Each row below holds a small network's activations on one input, seen along a few directions.
Each table varies a few parts of the input and shows all the possible inputs, shuffled.
Descriptions start from the smaller parts, as in this example, which fits no table here: one of 5 places around a ring, together with either a single point or one of 9 places along a line or (one of 3 separate values, together with one of 6 places along a line).
Shared parts are said once, and a part with two or three values counts as separate values.
In the rows, zero is written as 128.

Other details of the inputs shift rows strongly along two fixed directions, in all tables alike. That doesn't count.

A family of inputs:
row 1: [118 180  67 153 141 159 131 130 100 102  93]
row 2: [186 148  80  62  85 133 125  93 129 171  72]
row 3: [ 94  91 204 112 114  93 129 168 165 133 171]
row 4: [104  82 206 122 120  90 119 161 167 129 166]
row 5: [144 109 156  56  86 112 109 122 133 173 129]
row 6: [178 149  77  26  62 138 114  97 112 192  66]
row 7: [117  86 203 124 124  85 129 158 179 126 169]
row 8: [185 149  83  29  74 148 101  88  96 200  78]
row 9: [149 111 134  94  90 115  99 139 129 160 133]
row 10: [100  47 154 110 136 121 160 165 103 110 192]
row 11: [ 85 164 118 190 175 147 146 127 115  91 134]
row 12: [111 155 122 196 182 149 148 113 141  80 123]
row 13: [124 151 117 172 165 145 140 111 136 107 124]
row 14: [ 77 114 169 203 159 112 131 183 153  79 174]
row 15: [154 111 153  90 110 111 116 116 147 152 131]
row 16: [172 110 155  79  93 103 104 131 128 168 138]
row 17: [150 171  78 146 152 147 132  93 107 122  95]
row 18: [114  84 204 135 115  91 109 170 146 135 182]
row 19: [108 160 110 207 181 139 142 119 129  87 133]
row 20: [ 99 161 106 166 139 148 134 135 113 101 126]
row 21: [114 182  74 163 151 160 135 106  94 113 100]
row 22: [ 91 165 119 194 164 148 144 136 109  85 131]
row 23: [205 152  72  36  82 137 109  78 111 181  57]
row 24: [190 104   9  60 100 169 141  84  49 158  74]
row 25: [109  84 203 130 124  89 112 161 151 142 184]
row 26: [126 155 105 178 151 139 135 124 128  97 125]
row 27: [123 173  72 173 156 169 138  97 112 112  92]
row 28: [122  82 191  97  98  89 118 157 165 153 153]
row 29: [131  89 177 103 101  92 100 151 141 166 166]
row 30: [118 103 162 116 105 105 129 148 162 143 140]
row 31: [123 148 116 176 156 131 133 146 134  91 127]
row 32: [ 86 169 106 179 168 155 151 120 126  79 105]
row 33: [149 109 159  56  88 117 108 126 128 176 128]
row 34: [113 112  64 205 199 166 189 108  92  39 141]
row 35: [105  80 205 126 119  95 117 152 166 134 175]
row 36: [136 166  77 147 140 163 132  94 112 118  82]
Description of these inputs: one of 3 separate values, together with either a single point or one of 11 places along a line.
Q: Changing only the choice among 3 separate values turns row 2 into row 30. The same change can be made to row 17. Which row results?
A: row 25
Q: Start at row 6 and move only the place on the line of 11, one step at a time. The first step leads to row 3. Which rows follow, in order?
A: row 32, row 5, row 33, row 8, row 11, row 21, row 22, row 20, row 1
Q: Change only the choice among 3 separate values in row 31. List by row number the other rows that result.
A: row 1, row 14

A family of inputs:
row 37: [154  99  57  32 107 166 166 139  47 117 116]
row 38: [ 93 103 100 153 125 139 133 146 122 124 125]
row 39: [137  63 188 161 135  79 116 166 157 104 159]
row 40: [ 85 170 133 191 155 114 128 165 132 103 141]
row 41: [130 121 150  39  84 126 102 110 121 200 111]
row 42: [177 146 160  66  92 115  98 111 134 169 131]
row 43: [171 184  21 162 134 147 140  97  95 110  86]
row 44: [126 114 138 149 144 142 163 104 140 111 148]
row 45: [ 42 179 131 203 179 188 144 113 120  75 116]
row 46: [ 67 102 187 113  89 127 106 180 149 131 150]
row 47: [125  86 158 123  99  98  94 168 122 158 168]
row 48: [125 168 107  94 128 141 145  95 121 157  93]
row 49: [156 128  88  98 128 136 151  81 123 154 113]
row 50: [ 67  65 174 160 107 130 122 173 140 114 167]
row 51: [ 76 123 199 155 110 119  88 187 139 121 167]
row 52: [110 140  68 211 172 166 171 123 140  55 114]
row 53: [107  91 151 138 144 113 156 118 136 144 156]
row 54: [127 158  69  72  81 146 111 123 107 170  60]
row 55: [107 177 112 220 176 140 140 131 133  48  91]
row 56: [ 98 107 118 173 145 112 164 152 156  88 158]
row 57: [115 137 176 115 129 128 151 119 161 124 144]
row 58: [113 111  91 186 157 148 156 130 151  68 114]
row 59: [186 128 158  59  96 103  89  97 129 170  94]
row 60: [116  73 204  90  98  80 127 169 180 123 134]
row 61: [110 202  32 136 125 157 153 107 102 120  58]
row 62: [132 147 163 141 115 107 120 163 155 117 150]
row 63: [ 87  63 194 120 111 129 111 130 129 146 171]
row 64: [166 181  38 146 145 154 130  71  77 147  82]
row 65: [161  92 163 117  96  94 114 157 144 136 173]
row 66: [121  76 226  82 116  88 128 132 171 139 139]
row 67: [160 120 131 153 155 135 121 112 130 124 142]
row 68: [141 203  54 108 143 161 152  64 116 133  64]
row 69: [ 89 142 126 209 158 165 109 116  97 102 146]
row 70: [123  94 135 144 110 118 156 150 157 105 153]
row 71: [165 138  77 127 112 119 121 132 103 155 113]
row 72: [149 161  37 111 168 185 153  89  12  86 115]
row 73: [117  80 190 131 127  96  91 146 125 163 190]
row 74: [187 120  79  78 115 158 134  69 119 165  85]
row 75: [195 158 110  72  86 128 101 132 134 162  91]
row 76: [163 152 118  70  79 101  99 141 120 182 110]
row 77: [ 89 182  80 177 157 139 164 130 144  77 103]
row 78: [124 178 123 111 110 162  84 106  91 154 101]
row 79: [135 120 209  90 116  73 105 148 162 160 186]
row 80: [174 133 157  35  77  92  87 120 123 211 132]
row 81: [154 117  91  72 104 130 135  86 105 195 106]
row 82: [204 115 115  43  83  98  94  94 114 203 129]
row 83: [ 62 190 109 229 176 151 125 156 115  70 126]
row 84: [ 94 116 165 194 169 105 131 143 130 124 190]
row 85: [148 126 133  63  71 117 127 136 151 149 110]
row 86: [ 93 111 102 163 133 120 156 150 133 119 140]
row 87: [147 152 123  89 130 153 139  94 144 137  97]
row 88: [135  38 207  97 124  88 131 122 157 137 155]
row 89: [152  73 169 146 130 102 108 163 160 116 165]
row 90: [191 158  52 146 129 156 129 111 110 121  85]
row 91: [101  89 127 148 123 106 152 156 147 125 151]
row 92: [ 73 101 148 176 164 144 146 123 126 117 157]
row 93: [117 213  71 153 155 165 112  91  86 128  80]
row 94: [ 90 124 160 159 144 127 149 166 181  85 144]
row 95: [173 211  63 127 149 169 119  75 109 127  65]
row 96: [138 132 118 194 183 144 129 106 134  88 134]
row 97: [ 80 126 134 222 141 152 110 160 109  84 155]
row 98: [178 180  76  80  93 120 106 120 118 164  84]
row 99: [118 142 161 177 156 125 119 166 163  83 136]
row 100: [166  73 184 107 124  89 103 116 135 142 149]
row 101: [117 127  98 186 191 169 162  90 135  78 107]
row 102: [163 145 146  49  90  98  87 119 114 207 126]
row 103: [175 147  61 107 101 124 112 124  91 176  98]
row 104: [129 111 216 130 147 106 105 149 171 125 164]
row 105: [211 112 127  48  74 115  94  94 113 195 127]
row 106: [131 111  87  60 154 176 180 100  42 109 135]
row 107: [134 100 191  76 115 119 124 122 170 142 136]
row 108: [ 88 140 163 122 141 117 148 128 143 146 140]
row 109: [ 68 150 123 171 147 121 159 159 151  95 126]
row 110: [ 93 149 116 181 161 151 155 145 165  67 101]
row 111: [113  63 162 105 139 101 134 198  75  84 213]
row 112: [ 96  71 150 184 151 109 155 154 162  71 135]
Q: Changing only one part turns row 100 into row 112. The same change can be made to row 104. Which row results?
A: row 110
Q: Changing only one part turns row 91 into row 64. The same change can be made to row 61. Which row results?
A: row 102
Q: What is each input in this table made of?
A: one of 4 separate values, together with either a single point or (one of 2 separate values, together with one of 9 places along a line)
Q: Change only the choice among 2 separate values in row 46. List by row number the other rows that result.
A: row 50
Q: Change only the place on the line of 9 in row 101. List by row number the other rows that result.
A: row 44, row 49, row 53, row 63, row 74, row 81, row 88, row 92
